A small network was shown many inputs. Here are its activations along a few directions, one row for each input.
In each table, some parts of the input vary, and every possible input appears once, in random order.
A made-up example of a description, with smaller parts first: one of 4 places along a line, together with either a single point or one of 9 places around a ring or (one of 3 separate values, together with one of 8 places around a ring).
Shared parts are said once, and a part with two or three values counts as separate values.

Other details of the inputs shift rows strongly along two fixed directions, in all tables alike. That doesn't count.

Table:
r1: [-20  -9 -49  65  -4 -26  -4  24 -12 -45 -50  11  14 -49 -29]
r2: [-28  -7 -24  84 -19  26 -12  21   4 -35 -65  57  11 -36  -6]
r3: [ -3  -5  26 -30 -35 -31  -7  16   6 -17  23  -6 -43  58  28]
r4: [  0  -7  18 -23 -17 -19  -9  30   1 -17  13 -45 -50  55  30]
r5: [-17  -5 -24  57  -5 -38   1  13  -3 -45 -55  32  20 -61 -13]
r6: [  3  -3  38 -34 -36 -27   1  17  13 -13  18 -15 -50  60  40]
r7: [ 16  14   1 -35  40  28   1 -42  -3  49  33  -1  45 -21 -29]
r8: [ -4  -1  34  -2 -46  27 -19  28  15  -3   4   9 -56  73  41]
r9: [-16  -6 -42  66  -3 -22   2  27  -8 -44 -57   4  12 -57 -21]
r10: [ 17  10  11 -38  48  43   9 -52  -1  50  25  -4  42 -25 -20]
r11: [-13  11 -28  87 -22   2   4  24  -8 -26 -57  63  17 -32  -9]
r12: [ 19  16   5 -39  40  36  10 -41  -1  60  32  -4  46 -24 -23]
r13: [ -3  -5  10 -22 -23 -21  -8  28  -5 -12  14 -40 -53  51  26]
r14: [-14  -6 -25  60 -16 -24  13  17   6 -43 -55  39  23 -56 -13]
r15: [-20 -10 -24  59 -10 -25   9  10   0 -48 -56  38  20 -56 -11]
r16: [ -3  -7  37 -32 -29 -27  -4  11   7 -20  15 -14 -51  56  41]
r17: [ -5  -3   9 -22 -21 -22  -6  26  -1  -9  12 -37 -59  50  23]
r18: [ -3  -5  25 -29 -34 -33  -8  16   6 -17  23  -7 -42  57  27]
r19: [ 17   0 -20 -25  50  42  -3 -37  -7  48  40 -23  37 -13 -28]
r20: [ -3  -8  11 -23 -19 -21 -10  31  -3 -12  16 -41 -47  55  28]
r21: [ 16  13   2 -36  40  32   3 -44  -2  50  34   0  46 -19 -29]
r22: [ 13   5 -14 -28  52  44  -3 -32 -11  46  29 -27  39 -12 -33]
r23: [ -2  -4  35 -30 -26 -35  -8  12   5 -19  13 -16 -49  49  37]
r24: [-18  -4 -33  57 -13 -40  -1  17  -3 -43 -45  38  26 -54 -23]
r25: [ 21   3  -9 -25  51  47   4 -34  -5  52  29 -35  36 -18 -22]
r26: [-16  -2 -31  57 -15 -40   5  22  -2 -37 -49  34  25 -59 -16]
r27: [ 15  13  -9 -26  51  46   8 -35  -4  50  20 -31  24 -24 -30]
r28: [  0  -4  31 -34 -39 -28   0  21   8 -10  22 -11 -47  59  38]
r29: [ 10   9  -1 -10  27  90 -11 -34   1  59  20  27  36   0 -24]
r30: [-18  -7 -31  59 -19 -26  13  21   1 -39 -50  42  24 -55 -14]
r31: [-12  -1 -25  58 -12 -38   6  19   2 -40 -54  31  23 -60 -15]
r32: [  0  10  25   3 -39   2 -11  20  -2  -6  11  20 -47  76  31]
r33: [-19 -20 -42  69   4 -23  -2  22 -10 -47 -51   6  14 -55 -15]
r34: [  0  -2  30 -32 -36 -34  -3  22   6 -10  21 -13 -46  54  36]
r35: [ 23   4 -13 -27  54  48   4 -36  -1  52  37 -32  36 -18 -20]
r36: [ -3  -7  26 -31 -37 -24  -4  15   7 -17  25  -4 -45  62  29]
r37: [ 24  16  11 -39  44  41  12 -46   4  57  28  -7  46 -25 -22]
r38: [ -4  -9  39 -33 -31 -21  -1  10   8 -20  16 -12 -53  60  43]
r39: [-17 -16 -51  68  -5 -27   0  29 -10 -38 -48   8  19 -53 -17]
r40: [-18 -19 -46  70   5 -23  -2  21  -7 -50 -45  10  12 -56 -13]
r41: [ -3  -6  26 -30 -35 -29  -6  16   6 -17  24  -6 -43  59  28]
r42: [ 24  31  11  -3  35  77   8 -42  -3  66  17  21  38   0 -16]
r43: [ 24  14  11 -40  43  51  16 -49   5  59  30  -4  47 -22 -21]
r44: [ -6  -8  19 -22 -16 -18 -10  22  -5 -23  11 -43 -60  51  30]
r45: [ 17  27  11  -2  41  76   5 -47  -7  59  14  22  36  -1 -14]
r46: [  0   0  28 -30 -34 -39  -6  23   5 -10  19 -15 -44  48  33]
r47: [ -6 -12  20 -22 -12 -18 -12  25  -3 -23  12 -43 -54  54  31]
r48: [  9   8  -6 -24  55  46   5 -38  -8  42  18 -29  20 -25 -29]
r49: [  0  -3  31 -33 -38 -30  -1  21   7 -10  22 -12 -47  57  37]
r50: [ -3  -8  38 -33 -30 -25  -3  10   7 -20  15 -13 -52  57  41]
r51: [-16 -16 -55  68  -4 -27  -1  29  -7 -40 -43  12  17 -53 -15]
r52: [ 17  11  11 -37  48  41   8 -51  -2  49  25  -5  42 -26 -20]
r53: [ 11   9 -15 -25  49  41   1 -36  -9  47  25 -24  26 -17 -38]
r54: [ 24  16  11 -39  44  43  13 -47   4  58  29  -6  46 -24 -22]
r55: [  4   1  34 -30 -32 -38  -6  19  10 -13  15 -19 -46  49  35]
r56: [-22  -5 -31  82 -28  23  -9  31   2 -26 -60  61  14 -36 -10]
r57: [ -3  -5  36 -30 -27 -33  -7  12   5 -19  13 -15 -50  50  38]
r58: [ 17  10   2 -38  39  45   8 -47   0  52  36   5  47 -15 -28]
r59: [-12  -2 -25  58 -13 -36   7  19   3 -41 -54  32  23 -60 -15]
r60: [-16  -4 -31  57 -17 -34   8  22  -1 -38 -49  38  25 -57 -15]
r61: [ 17  12   2 -37  40  35   4 -45  -2  51  34   1  46 -18 -29]
r62: [  4  -2  37 -33 -36 -29   0  18  12 -13  18 -16 -50  58  39]
r63: [-18 -19 -52  69  -4 -28  -6  24 -11 -43 -44  13  20 -47 -24]
r64: [ 20  13   6 -42  40  49  15 -45   1  62  35   0  47 -20 -22]
Each input here is: one of 4 places along a line, together with either one of 2 separate values or one of 5 places along a line or one of 9 places along a line.
The inputs of r17 and r48 match in every part but the place on the line of 4. If r39 is changed in the same way as r17 into r48, which row does it become? -> r33
The inputs of r18 and r60 match in every part but the place on the line of 4. If r41 is changed in the same way as r18 into r60, which row does it become? -> r28
Which other rows does r11 become when the choice among 2 separate values takes its other values? List them by row number. -> r56
Which other rows does r9 become when the place on the line of 5 takes its other values? List them by row number. -> r4, r25, r27, r35
Which other rows does r2 become when the choice among 2 separate values takes its other values? List them by row number. -> r45

Table:
r65: [  5   7   4 -30  10  32  -2 -16   0  34  26  -3   7  15 -14]
r66: [-10  -2 -20  33   4 -39  11   1  -4 -32 -36  25  34 -60 -22]
r67: [ -8 -11  17  -1 -37 -15 -11  17  12 -22   5  20 -26  41  28]
r68: [-12 -11 -33  46   5  -8   0  14  -2 -24 -41   7  21 -57 -16]
r69: [  3  10  -6  -4   1  13   0  -6   0  17   4  11  15  -7 -18]
r70: [  4  -7 -17   2  13  15  -5  -4  -5  10  13  -7  17  -3 -11]
r71: [  9   2 -17   1  12   4   2  -4  -4  13  14  -7  18  -5 -13]
r72: [  9  10  12   2   4  23   9 -14   5  17  -1  21  16 -10   2]
r73: [-22  -5 -45  95 -27 -35   7  24   1 -55 -72  75  41 -78 -22]
r74: [ -1  10  23  -5 -30 -13  -1  21   3  -7  -6  -3 -37  35  21]
r75: [  8  11   7  -4  -4   5   7 -14   2  19   6  32  26  -8  -2]
r76: [ -1  -7  -1 -18  16  -5   6 -21   0   1   8  -3  16 -19 -13]
r77: [-16  -8   9  19 -37 -14 -12  37   5 -35 -24   2 -45  30  23]
r78: [-14  -2 -37  59   2 -16  -3   8 -10 -30 -38  31  23 -46 -27]
r79: [  6   4   9 -15  21   2  10 -21   2   5   0 -10  13 -22  -4]
r80: [ 11   6 -14   1  12  -2   3  -5  -5  17  12  -5  21  -5 -13]
r81: [-11  -7  10  -5 -32 -10 -15  25   5 -18   3   1 -34  42  15]
r82: [ -8  -1  15  -3 -27  -2  -5  23   4 -13  -6  -6 -42  37  19]
r83: [ -1  -1  -3   6  23  32  -8 -13  -6   9  -3  -4   5  -5  -5]
r84: [ -1 -10   1 -16  16  -1  -1 -21   2   0   8  -3  17 -18 -11]
r85: [ -4  -4 -10   3  17  21 -11 -12  -8   6   8   3  11  -2 -13]
r86: [-13 -12  18  23 -42 -19  -8  31  12 -40 -22  20 -38  31  36]
r87: [  5  13   3   0   8  25   4  -7   1  19  -5   3   8  -9 -11]
r88: [  3  -1  -8  -8  17  13   5  -6  -1  15   3 -19   8 -18  -7]
r89: [  9  15  16   1   3  18  11 -14   3  21  -2  23  19 -10   3]
r90: [ 15   7  18 -44  17  43   3 -37   6  50  43   9  22  18  -3]
r91: [  0  -3  11 -12 -18 -25  -1  22   5 -13   4 -26 -36  24  23]
r92: [  4   3   8   3   6  28   7 -14   6  15  -2  19  13  -7   1]
r93: [  5  -1 -12   4  18  23   4  -5  -5  14   3 -15  10  -6  -5]
r94: [ -2  -6   4 -17 -24 -39  -4  25   3 -16  13 -19 -31  27  16]
r95: [ -4   0  15   2 -16 -12  -8  15  -2 -18  -2 -11 -43  37  24]
r96: [ -6 -14  23 -17 -14 -20  -5   6   8 -25  -1 -19 -35  23  26]
r97: [-12  -8   5  -1 -21 -17 -13  17  -5 -23   8  -5 -39  43  16]
r98: [-16 -13 -43  75  -3  -9  -1  25  -7 -41 -55  18  20 -53 -14]
r99: [  9   9  -1  -9  17   1   8  -6   0  19   2 -16  14 -19  -6]
r100: [  4  15  -2  -6   0   8   2  -6  -2  21   3  14  18  -7 -16]
r101: [ 17   2  -2 -40  30  37   1 -26  -6  48  47 -26  17  18 -12]
r102: [  4   9  -5   2  14   3  -3 -14  -8  13   6   7  14  -5 -14]
r103: [  6  12   2   6  20  15   1 -15  -7  16  -3  -1   8  -7  -7]
r104: [  1  -3   5 -14  21   8   9 -21   2   4  -1 -11  10 -21  -5]
r105: [  0  -1   8 -18 -24 -44  -3  24   2 -12  11 -17 -27  27  17]
r106: [  4   2  10   1 -19 -22   0  22   0 -11   2 -20 -33  36  25]
r107: [  1  -9 -13 -10  12   4  -5  -5  -1  11  12 -11  16 -16 -13]
r108: [  2  -3   6   1 -19 -16  -1  23   1 -15   4 -22 -35  36  25]
r109: [  4   0   3 -19  16 -10   7 -20   0   3   9  -2  19 -20 -12]
r110: [ 12   9  13 -35  38  53  -2 -35  -6  45  31 -22   3  16  -5]
r111: [  0   1  29 -21 -13 -33   5   6   4 -20   0 -16 -29  21  26]
r112: [  1  -5 -15 -12  12   0   2  -5  -2  13  12 -12  14 -16 -15]
What is each input in this table made of? -> one of 2 separate values, together with one of 4 places along a line, together with one of 6 places along a line
The inputs of r108 and r79 match in every part but the place on the line of 6. If r98 is changed in the same way as r108 into r79, which row does it become? -> r96
Which other rows does r110 become when the place on the line of 6 takes its other values? List them by row number. -> r82, r88, r92, r93, r104
Which other rows does r75 become when the choice among 2 separate values takes its other values? List them by row number. -> r89

Table:
r113: [ 1  3  6 -3 -9 -9  3  2  3 -1  1  8 -1  3  4]
r114: [  9   6  16 -30   6  13   2 -17   3  24  24  -2   4  14   3]
r115: [-2 -1 -2  4 -6  3 -5  5 -1 -2  1  3 -6 10  2]
r116: [  2   4   6  -3  -9 -10   4   3   3  -1   1   7  -1   3   4]
r117: [-3 -3  1  3 -4  5 -3  3  1 -4 -2  0 -8  7  4]
r118: [ 10   6  16 -30   6  12   2 -16   3  24  24  -3   4  14   3]
r119: [  9  13 -33  24  53  50  12 -36  -7  39 -15  18  75 -78 -49]
r120: [ -1 -10 -11  -9  10 -22   0   6  -4 -11   4 -35  -8  -7  -2]
r121: [ 0  3 -2  5 -7  0 -2  8 -1  1  1  1 -5  9  2]
r122: [-1  1  6  1 -4 -2  1  2  1 -4 -4  1 -6  4  6]
r123: [-1  0  6 -3 -9 -7  1  0  3 -4  1  9 -1  4  4]
r124: [-11  -4 -12  33 -24 -22  -4  26  -1 -29 -23  13 -12   0   5]
r125: [-1  0 -2  4 -6  2 -4  6 -1 -1  1  2 -5 10  2]
r126: [  9   5   9 -24   9  23  -3 -12  -1  26  25  -9   0  21   0]
r127: [-10  -3  -4  29 -21 -26   1  22   1 -32 -28  12 -13  -6   8]
r128: [ 1  2  6 -3 -9 -9  2  2  3 -2  1  8 -1  4  4]
r129: [-3 -4  1  3 -3  6 -4  3  1 -5 -2  1 -8  7  4]
r130: [ 10  -1   6 -44  19 -11   4 -16  -1  18  31 -34   4   2  -4]
r131: [-13  -8  -4  28 -20 -22  -2  18   1 -35 -27  14 -13  -5   8]
r132: [ -1  -8  -6 -12  10 -27   2   3  -3 -12   3 -31  -6  -9  -2]
r133: [-2 -2  6 -4 -8 -6  0 -1  3 -5  2 10 -1  5  4]
r134: [  7   2   9 -24   9  24  -4 -14   0  24  25  -7   0  21   0]
r135: [-10  -2  -4  29 -21 -26   2  22   1 -31 -28  11 -13  -7   8]
r136: [-1 -1  1  4 -4  4 -2  5  0 -2 -3 -1 -8  7  5]
r137: [-1 -1  6 -3 -8 -6  0  0  3 -4  1 10 -1  5  4]
r138: [  8   4  17 -28  12  21   0 -18   2  22  21  -9  -1  15   4]
r139: [ 0  1  1  4 -4  3 -1  6  0 -1 -3 -2 -8  6  5]
r140: [ 0  2  6  1 -4 -3  1  2  1 -3 -4  0 -6  3  6]
r141: [-1  0  6  0 -3 -1  0  1  1 -4 -3  1 -6  4  6]
r142: [  7   3   9 -24  10  24  -4 -13   0  25  25  -8   0  21   0]
r143: [ -1  -7 -28   7  22 -13   2  -2  -8  -4  -3 -19  21 -34 -22]
r144: [-13  -8  -9  32 -21 -18  -4  23   0 -33 -27  11 -15  -3   7]
r145: [-1  1 -2  5 -6  1 -3  7 -1  0  1  2 -5 10  2]
r146: [ 10   6  12 -25  12  25  -1 -13   0  27  22 -14  -2  18   3]
r147: [-1 -1  6  0 -3  0  0  0  1 -4 -2  1 -6  4  6]
r148: [ -4   3 -41  52  33  27   8 -17  -7   5 -38  30  63 -82 -44]
What is each input in this table made of? -> one of 4 places along a line, together with either a single point or one of 8 places along a line
The inputs of r148 and r126 match in every part but the place on the line of 4. If r146 is changed in the same way as r148 into r126, which row does it become? -> r145
Which other rows does r123 become when the place on the line of 8 takes its other values? List them by row number. -> r113, r114, r116, r118, r128, r133, r137
Which other rows does r138 become when the place on the line of 8 takes its other values? List them by row number. -> r122, r127, r131, r135, r140, r141, r147
